A small network was shown many inputs. Here are its activations along a few directions, one row for each input.
Each table varies a few parts of the input and shows all the possible inputs, shuffled.
A made-up example of a description, with smaller parts first: one of 5 places around a ring, together with either a single point or one of 9 places around a ring or (one of 2 separate values, together with one of 6 places along a line).
Shared parts are said once, and a part with two or three values counts as separate values.

Other details of the inputs shift rows strongly along two fixed directions, in all tables alike. That doesn't count.

Table:
r1: [-17 -31   7 -28 -45  14 -10  29 -12  -3 -31]
r2: [  3   6  12 -19   3  -3  -9  23 -20  -9 -13]
r3: [ 12 -35   4   9  11 -18   7 -11 -29 -17 -15]
r4: [  8  21  -2  16  29  -4  10 -21   4  -6  23]
r5: [ 18  -3  -5  19  23 -17   5 -19  -3  11   5]
r6: [  7 -47  13  -1 -13 -13   1  -2 -29 -10 -20]
r7: [ 10 -48   5   1 -12 -12   1  -3 -27   0 -29]
r8: [-22  41 -16 -15 -16  22 -10  23  40  18   8]
r9: [ 22  14  -5  33  41 -26   8 -32   9  10  29]
r10: [ 10  14   3  18  24  -9   7 -22   5  -5  26]
r11: [ 2 10  2  4  6  6  3 -7  0  0  9]
r12: [  8 -18   4  11  15 -18   5 -14 -14 -13   3]
r13: [ 19  16   7  31  40 -15  12 -38   3  -3  39]
r14: [-10  -4   0  -8 -11   4  -2   9   0  -8  -6]
r15: [ 6  6 -3  6  3  1  2 -5  6 14  3]
r16: [  7 -45   7  -3  -8 -10   2  -1 -32 -13 -28]
r17: [-4 18 -4  0 -6  7 -3  3 21 17 11]
r18: [ 11  14 -10  20  30 -11   8 -20   9   3  15]
r19: [  6 -50   3   1 -12 -18  -1   0 -22  -6 -27]
r20: [  0 -13  -6   2  -1  -9  -1   2   1   0  -7]
r21: [-19   5   1 -24 -35  30  -7  25   6   4 -14]
r22: [-24  46  -9 -18 -13  33  -3  20  30   3  10]
r23: [-32   9  -5 -33 -43  30 -12  39  16  -2 -16]
r24: [ -6 -10   4  -6 -10   1  -2   6  -4  -7  -5]
r25: [  9 -49   7   2 -14 -17  -1  -3 -23  -1 -23]
r26: [-13   9  -8 -12 -19  18  -4  15  14   8 -10]
r27: [  4  31 -14  12  21  -1   2  -9  21  13  16]
r28: [  8  16  12  -6  19 -13  -6  10 -12 -10   8]
r29: [  2  29   1  10  15  11   5 -14  12   4  26]
r30: [-23  46  -7 -19 -18  37  -6  20  30   8  12]
Description of these inputs: one of 2 separate values, together with either a single point or one of 6 places around a ring or one of 8 places along a line.
Changing only the choice among 2 separate values turns r9 into r5. The same change can be made to r8. Which row results?
Answer: r27
Change only the choice among 2 separate values in r23. List by row number the other rows that result.
Answer: r3

Table:
r31: [-14   9  -2 -12 -16  13  -1  12   7  -5  -3]
r32: [ 1 -5  8 -4 -7  5  1  2 -8 -6 -3]
r33: [ 12  20  -3  18  35 -15   7 -19   6  -2  21]
r34: [ 10  17  -1  19  28  -8   9 -22   3  -8  27]
r35: [-11   7   3  -9 -12  14  -3  11   4  -3   0]
r36: [-12  17  -2 -19 -14  13 -10  21  10   6  -4]
r37: [-12  10   1 -13 -16  14  -5  11   4  -2   1]
r38: [ 12  22  -4  16  32 -13   5 -16   6   0  22]
r39: [  0 -20  -5   8  -6  -6   1  -6   5   4  -6]
r40: [  1 -14  -3   2 -12   0   1  -4   3  14  -5]
r41: [ 23 -61  15   3   3 -31   1  -5 -47 -12 -33]
r42: [  0 -11  -8   3  -7   4   1  -3   2   9 -12]
r43: [-10  11   0 -12  -8  10  -7  18   6   5  -5]
What do these inputs look like to the network?
Answer: either one of 3 separate values or (one of 2 separate values, together with one of 5 places along a line)
List by row number the other inputs of the same sort as r42.
Answer: r39, r40

Table:
r44: [ 13 -14  -3  23  14 -14   8 -26   2   6   9]
r45: [-22 -27  -5 -24 -50  19 -10  29   4   7 -31]
r46: [  6  52   5  12  32   3   3 -12  17   1  39]
r47: [ 10 -36   7   4   7 -20   3  -7 -30 -19 -16]
r48: [  6   3   1  10  21 -11   5 -12  -4 -13  11]
r49: [  9 -51   7   9  -7 -13   7 -15 -25  -8 -18]
r50: [ 11 -51   7  10  -9 -11   8 -18 -25  -3 -19]
r51: [-14  21 -14 -18 -17  12 -10  29  22  21 -13]
r52: [  0  11   3   3  10   2   3  -4   0 -10   8]
r53: [ 13  -8   4  13  23 -17   9 -17 -14 -17   6]
r54: [-15  20 -16 -20 -25  22 -13  30  24  26 -17]
r55: [-15  12 -15 -16 -22  10 -12  24  23  19 -13]
r56: [ 17   1  10  10  25 -18   4 -13 -15  -9  11]
r57: [ 1 53  1  7 26  4 -1 -5 20  3 37]
r58: [-16  -6   9 -35 -36  21 -12  35 -12  -2 -25]
r59: [ -4  45 -10  18  19  10   6 -19  35   8  42]
r60: [ 13 -47   2  14  -6 -14   8 -20 -20   1 -15]
r61: [-16  20   3 -24 -19  17 -12  29   9   2  -3]
r62: [  4   1   3   4  14  -2   5 -10 -12 -14   6]
What do these inputs look like to the network?
Answer: either one of 3 separate values or one of 6 places around a ring or (one of 2 separate values, together with one of 5 places along a line)
What sort of input is r50?
Answer: one of 6 places around a ring
Change only the choice among 2 separate values in r53. List by row number the other rows that result.
Answer: r56
Change only the place on the line of 5 in r58. List by row number the other rows that result.
Answer: r46, r56, r57, r61

Table:
r63: [ 15  -9   4  13  25 -24   2 -13 -13  -8   3]
r64: [  9  -2   6   0  10 -12  -2  -1 -12  -2   1]
r65: [ -8  25 -23   7 -12  15  -2  -2  44  36   9]
r66: [-10 -33  12 -37 -43  10 -16  40 -27  -1 -46]
r67: [-3 27  3  3  8 11  3 -4 11 -2 20]
r68: [ 12 -14  -1  11  20 -22   2 -11 -14  -7  -3]
r69: [ 18 -23  -1  17  26 -31   8 -18 -19 -11  -5]
r70: [-8 38 -2 -8  3 14 -5 13 18  7 13]
r71: [-2 22  8 -4  2 14 -1  0  3 -3 14]
r72: [-11  36   2  -8  -3  21  -1   6  17   1  21]
r73: [  7 -21   0  10  11 -13   9 -14 -13 -14  -3]
r74: [-23 -38   1 -33 -51  18  -9  35 -15  -9 -42]
r75: [-12  19 -19  10 -17  22   3  -8  42  30  14]
r76: [ 17 -27   9  18  22 -24   9 -24 -23 -17   3]
Changing only one part turns r65 into r75. The same change can be made to r68. Which row results?
Answer: r74
What do these inputs look like to the network?
Answer: one of 2 separate values, together with either a single point or one of 6 places along a line
Change only the choice among 2 separate values in r63. List by row number the other rows that result.
Answer: r76

Table:
r77: [-20   3 -12 -11 -32  23  -4  13  25  16  -9]
r78: [ 16  12   6  21  28  -9   9 -28  -2  -1  26]
r79: [ 2  9  1  4  7  6  5 -7 -1 -1  6]
r80: [  6 -37   4  -2  -6  -8   2   0 -27 -14 -25]
r81: [-17  10  -4 -14 -14  15  -4  14   9  -5  -2]
r82: [ 11 -16   4   2   6 -10   2  -3 -18  -1 -12]
r83: [-1 10 -4  1 11 -6 -1  0  3 -4  5]
r84: [ 7 10  3  2  7 -1 -1 -3  0  6  7]
r85: [ -6 -24   5 -16 -21  -4  -7  20 -11  -4 -23]
r86: [  6  37  -6  13  29   0   4 -12  15   1  23]
r87: [ 0 13  3  7 12 -3  3 -8  8 -6 18]
r88: [-10  12   2 -13 -15  10  -9  19   9   6   0]
r89: [ 19 -48  -4  19   7 -28   5 -20 -18   6 -18]
r90: [-13   9   4 -12 -18  16  -6  14   9   1   3]
Changing only one part turns r89 into r77. The same change can be made to r82. Which row results?
Answer: r79
What do these inputs look like to the network?
Answer: one of 2 separate values, together with either a single point or one of 6 places around a ring
Change only the choice among 2 separate values in r78. List by row number the other rows that result.
Answer: r84
